These are the activations of a small network on made-up records, seen along a few directions, one row for each record.
Each row is followed by the record's values for the fields S, D, Z, V, F.
Not every record has every field; a missing one is left out.
The largest differences between rows may come from other fields.
Strong random noise was added to every row along 5 fixed directions; ignore it. To show where, here is one row again and again, with new noise each time:
[  68  166  -42 -106 -164  154   -4 -138 -204   95  -57  152  152  -29
  371  129   79  -91  222  -84  220  -87  354 -222  -13 -256  121]
[ 190  116   57 -134 -284    8  131   83  114   78  177  191 -109  -61
  128  134 -129   26    9   55  208   13   15  -75 -245   -9  -75]
[ 529  136 -396   24  279  279  150  188  -88  -64  -74   80  198  -60
 -107  -15 -447  266  -44   -5 -272   82  351  120   65 -658  268]
[ 447  -44 -132   19   17  -86  633  240  356  190  336  167 -322   11
  -62   12 -254  119 -517 -119 -145   93 -112   92 -401  228 -211]
[  54   63   65 -192  182  314   39  169   55 -222 -252    9  256 -162
 -235  304 -181  195  179  123    0 -289  475  -86  161 -503   68]
[ 247  -48 -125  -12  249   35  582  176  283   88  -20    7  -70  -38
 -185   87 -130   79 -356 -140 -176 -128  205   28  -94   21 -119]
[ 370   68 -105  -83   86  266  125  193   -4  -89   95  184   69  -67
  -23  157 -327  259  -28   43 -102  -17  261  -11 -108 -433   84]

[ 149  -60  -91   17 -178 -148  252  108  203   82  238  131 -237  -59
  -85 -115 -151   49 -217   30   12  145 -348  180 -298  223 -181] : S: s5 / F: f2
[-257   30  -68   32  220  225 -297 -283 -436  -58 -357 -101  396   37
  239   26  309 -111  344 -137  -11 -175  441 -201  386 -361  274] : S: s2 / D: d2 / Z: z2 / V: v4 / F: f2
[ 287   69 -199   54 -119   78  289 -218 -225  293  232  248  -54  130
  635  -39  127 -134 -125 -335   24   77  171 -208 -259   11   31] : S: s1 / F: f2
[  91  145 -318   91   20 -181  150 -102  109   64 -399 -303  122  -54
 -204 -366 -127 -214   48    9  -65   95 -137  275  254  -57   38] : S: s5 / F: f1
[-428   15  336 -197 -267  102 -369 -152  -54 -260 -224  -56  175 -130
  -28  119  159  -86  480  215  295 -230  -59  -88  133  -96 -119] : S: s2 / D: d1 / Z: z1 / V: v3 / F: f1
[-245  -65  -53  103  206  110  -90 -333 -341   20 -231 -114  227  107
  298  -85  365 -202  127 -252  -92 -125  238 -151  250  -62  109] : S: s2 / D: d1 / Z: z2 / V: v1 / F: f1
[-484 -188  231   65  221   90   -9 -427 -275   43 -196 -152  150  184
  414   67  654 -314   59 -355  -46 -322  280 -352  216  255  -84] : S: s2 / D: d1 / Z: z1 / V: v4 / F: f1
[  11   76   61   45 -147 -145 -179 -108   81  -80 -100 -242  -17   61
  -67 -237  -94 -149  119  118  -36  126 -365  148  117  103  -78] : S: s2 / D: d1 / Z: z1 / V: v5 / F: f1
[ 203   36 -178   78   49 -125  219  117   16  260  190  128 -152   53
   94    9  -29   17 -282 -130   -3  142  128  -16 -140  130  116] : S: s4 / F: f2
[-159 -221   30   -2  344   -4  325  195  231  -30  -68  -35  -49  -77
 -384  148   77  135 -285  -51 -143 -211  134   36   18  152 -120] : S: s3 / F: f2
[  68 -153  -82  116  430  180   71   38  -95  -95   -6  -47   73   99
  -72    1   -5  164 -187 -126 -371  -46  144    9   90 -139   57] : S: s2 / D: d2 / Z: z2 / V: v2 / F: f2
[-323  -24   99   75  -19 -450  377 -247  394  201 -384 -485 -119   79
 -156 -260  349 -514 -159 -148   43 -130 -300   74  206  714 -326] : S: s2 / D: d1 / Z: z1 / V: v2 / F: f2
[-142  100  281 -293 -178  167 -339  287   56 -239  -44  165  115 -241
 -271  421 -182  250  348  380  344 -176  282  -95   28 -355   95] : S: s4 / F: f2
[ 100  104 -421  174   62 -237   61  -21  -65  261 -107  -70    6    6
  -43 -275    4 -104  -95  -93  -12  239  -33  168  109   35  241] : S: s3 / F: f2
[   6  292  -47 -114 -430 -261   16  -64  194  165 -214 -106   -3 -119
  -23  -92  -39 -266  236  132  400   54 -122   47   45   89  -14] : S: s1 / F: f2
[-184  117  -21   57 -401 -542  103 -195  268  321  -99 -224 -218   15
   16 -290  235 -445   -9  -26  310  144 -481   94  -11  650 -170] : S: s2 / D: d2 / Z: z2 / V: v5 / F: f2
[-193  -69    3  -44  -96  -88  208  -61  113   55  -87   11  -31  -99
  -57  -12  150 -112  -18  -42  135 -124  -60   21  -51  186 -163] : S: s5 / F: f1
[ 454 -167 -124   48  197  111  191  486  173  -83  539  322 -277  -28
 -302  108 -471  539 -459   98 -315  211 -148  196 -401 -104  -16] : S: s3 / F: f1
[ -42  -10  -58    9  -11   37  107 -153  -50   23  -90  -21   60    0
  113  -76  113 -101   43 -108   -3  -62   -6  -22   10   -7  -57] : S: s2 / D: d2 / Z: z2 / V: v1 / F: f2
[ 141  214 -260   46 -217 -301   -4   75   61  251  -17    0  -89  -58
  -53 -167 -129 -118   -8   67  211  264  -79  150   -4   75  184] : S: s4 / F: f1
[ 263   -8  -71  149  -29 -217  -43  131  183  -18  212 -119 -235   97
 -202 -288 -309   61 -225  116 -236  345 -535  306  -99  201  -59] : S: s2 / D: d1 / Z: z2 / V: v1 / F: f2
[ 205  103 -127  -29  201  251 -169  160 -211  -92  -39  105  199  -34
  -18  155 -223  228   98   62  -79   11  440  -45  127 -526  318] : S: s4 / F: f1
[-173 -340  457 -164  420  215  468  262  443 -292  -30  -72  -75  -59
 -450  422    8  214 -330   -7 -256 -507  223 -100  -48  163 -422] : S: s5 / F: f2
[ -83  148   85  -94 -561 -209  -99 -173   95   83   26   15 -105  -61
  160 -135   55 -236  243  121  367   92 -413   29 -150  230 -171] : S: s2 / D: d2 / Z: z2 / V: v2 / F: f2
[  38  124 -164   63 -418 -686  270  176  497  404  137  -66 -440  -84
 -308 -269  -69 -205 -289  119  318  337 -605  302 -230  712 -133] : S: s3 / F: f1
[ -82    5  354 -213  -62   16  113  194  355 -118  -36  -42  -65 -100
 -267  321  -58   65   11  161  151 -252   88 -111  -38   99 -212] : S: s1 / F: f1
[ -30   -6  126 -139  153  270  120    9  -62  -45  -88   99  154  -33
  118  343  104   54   63 -102   47 -308  543 -288   43 -233   24] : S: s1 / F: f1
[ 621 -118 -452  257  299  165  430  -11 -108   58  308  124  -98  167
  195 -328 -303  173 -458 -292 -584  271 -165  207 -251 -163  -18] : S: s2 / D: d1 / Z: z2 / V: v4 / F: f1
[  72  201  -19 -142 -591 -102 -189    7   12   39  138  217  -77 -159
  108  -44 -168  -29  284  233  417  175 -267   75 -226  -66   -8] : S: s5 / F: f1
[  54 -101 -152   57  137  -86  281  133  214  -17  -49  -64  -72  -80
 -343 -136 -138   76 -220   23 -159   27 -176  244  -25   78 -109] : S: s5 / F: f1
[-141   24  153  -87  114   45  -83   89   27  -56 -151  -63   94  -40
 -120  213   43   15   77   62   77 -163  308 -116  165  -73   78] : S: s4 / F: f1
[  11 -441  241   41  511  615  141 -121 -379 -237  377  305   59  212
  480  330  239  284 -246 -381 -496 -315  411 -381 -218 -182 -144] : S: s2 / D: d1 / Z: z2 / V: v2 / F: f2
[-144   32  -75  -59   75   15 -101  105    6  -59 -225  -29  151 -156
 -274   76  -19   76  152  126  103  -84  174   52  176 -199  139] : S: s3 / F: f2
[ 202  213 -355   32 -293  142 -286 -225 -515  110   54  265  198  -19
  522 -180  -53  -36  344  -32  175  252  105  -23  -43 -463  329] : S: s5 / F: f2
[-132 -103  403 -125 -175    6  -52   46  201 -165  167   12 -155    7
  -51  147    6   39    7  142   63 -109 -262  -53 -169  244 -297] : S: s2 / D: d1 / Z: z2 / V: v2 / F: f2
[-301 -283  182   95   62  -23  286 -342 -104  173  174   52 -146  191
  468   17  578 -253 -238 -418  -57 -191  -24 -280 -173  545 -287] : S: s2 / D: d1 / Z: z1 / V: v5 / F: f1
[ 192  131 -217   -6  -56   84 -397  212 -146 -146   35  117  111 -129
 -222  -55 -377  284  217  286   17  242  -48  209   49 -483  304] : S: s3 / F: f1
[  42  -15   28   59 -245 -171  -57  -72   47   51  209   17 -192   63
  105 -184  -18  -83  -48   29   26  195 -433   97 -177  271 -126] : S: s2 / D: d1 / Z: z2 / V: v2 / F: f1
[ -53   -9  -68   17 -148 -251  180   52  155  210   94   58 -182  -46
  -48  -49   83  -76 -153  -21  164   79 -163   55 -147  329  -64] : S: s3 / F: f2

Here are new rows. What are their fields?
[  89   60 -131  -35  130  -17  386   17  201   85 -252 -119   69  -72
 -147   16  -23  -91  -87 -102  -21 -154  214    7   93  -36  -51] : S: s1 / F: f2
[ 330   97 -429   65  331  285  -15   77 -231 -128 -238   -1  319  -80
 -124 -107 -341  199   91   -1 -277   59  356  166  226 -713  330] : S: s5 / F: f2
[-130  -26  -33   15  362  -18  230   61   57  112 -256 -132   96    5
 -142  157  178  -60 -153 -155  -46 -212  479 -123  235   37  106] : S: s4 / F: f1
[ 367 -166   27   32   68   88  195  332   49   62  669  414 -346   76
   91  205 -230  370 -463  -51 -174  170  -17  -37 -498   99  -45] : S: s4 / F: f2
[ 392   57 -409  229  140  220  -84 -244 -507   69  127  106  146  202
  520 -309  -82   17  -13 -252 -328  281   57   24   -3 -385  270] : S: s2 / D: d1 / Z: z2 / V: v4 / F: f1
[  55 -307  -61   88  476  -82  652  323  389   98  155   22 -256   -7
 -425  120    0  210 -665 -177 -321 -126   56   88 -174  362 -207] : S: s3 / F: f1
[-113  -32   84  -36   77  126 -127  -16  -75 -156 -125  -52  132  -23
  -60   47    2   51  126   73  -35 -102   84   -6  125 -158   13] : S: s5 / F: f1
[ -47   69 -269  178   82  -89   14 -387 -205  118 -342 -274  185  110
  222 -375  200 -356  109 -227 -119   54  -21   53  289    0   89] : S: s2 / D: d1 / Z: z1 / V: v2 / F: f1
[  40 -238  -82   22  698  309  164  344   79 -268 -127  -28  161  -85
 -553  226 -183  436 -237   12 -444 -227  395   81  177 -379   90] : S: s3 / F: f2
[ -95 -166   60   -4  371  156  541 -131   17  148  -93    6   45   93
  227  243  377 -121 -280 -423 -133 -386  535 -332    7  154 -136] : S: s1 / F: f2
[  57   73 -217   29  195 -118  221  148  116  170 -175  -62   30  -69
 -221   37  -31  -16 -146  -62   15  -21  300   36  136  -23  162] : S: s4 / F: f1
[  91  165 -521  161  110  -62  208 -279 -393  448 -195   67  178   64
  490 -160  287 -300  -19 -419   88   79  532 -149  148 -128  384] : S: s4 / F: f2
[  68  242 -261  121 -174 -218 -294 -135 -183  136 -175 -156   88   39
   92 -337  -70 -204  203   71  104  311 -134  165  217  -82  277] : S: s5 / F: f1
[  69  -63   81 -129 -134  242  223  -38 -153  115  331  436  -61  -15
  468  319  165   83  -55 -197  173 -162  326 -339 -369  -49  -75] : S: s1 / F: f1
[-236   23 -234   43  303   18   28  -93 -141   61 -471 -168  302  -84
 -136  -21  217 -109  126 -110    7 -171  416  -19  390 -202  235] : S: s3 / F: f2
[-283  174 -101   -3  -84 -285 -158  -68   44  144 -413 -247  131  -96
 -193 -100  169 -251  230   87  282   -3   59   53  336   89  177] : S: s3 / F: f2
[ 342  207 -334   41   64   48 -157  201 -155   62   12  109  102  -52
  -65  -22 -331  184   46   96  -14  236  246  102   75 -443  398] : S: s4 / F: f1
[ -79   48  320 -171 -395  -98  -90  120   62  144  376  301 -245  -24
  233  332  102   13   10   84  422   -3   48 -255 -325  279  -63] : S: s4 / F: f1
[ 186  143 -191   33  130  199 -233    7 -390   63   16  152  194   51
  277   99  -54   98  126  -67   -9   88  485 -150  112 -449  411] : S: s4 / F: f2
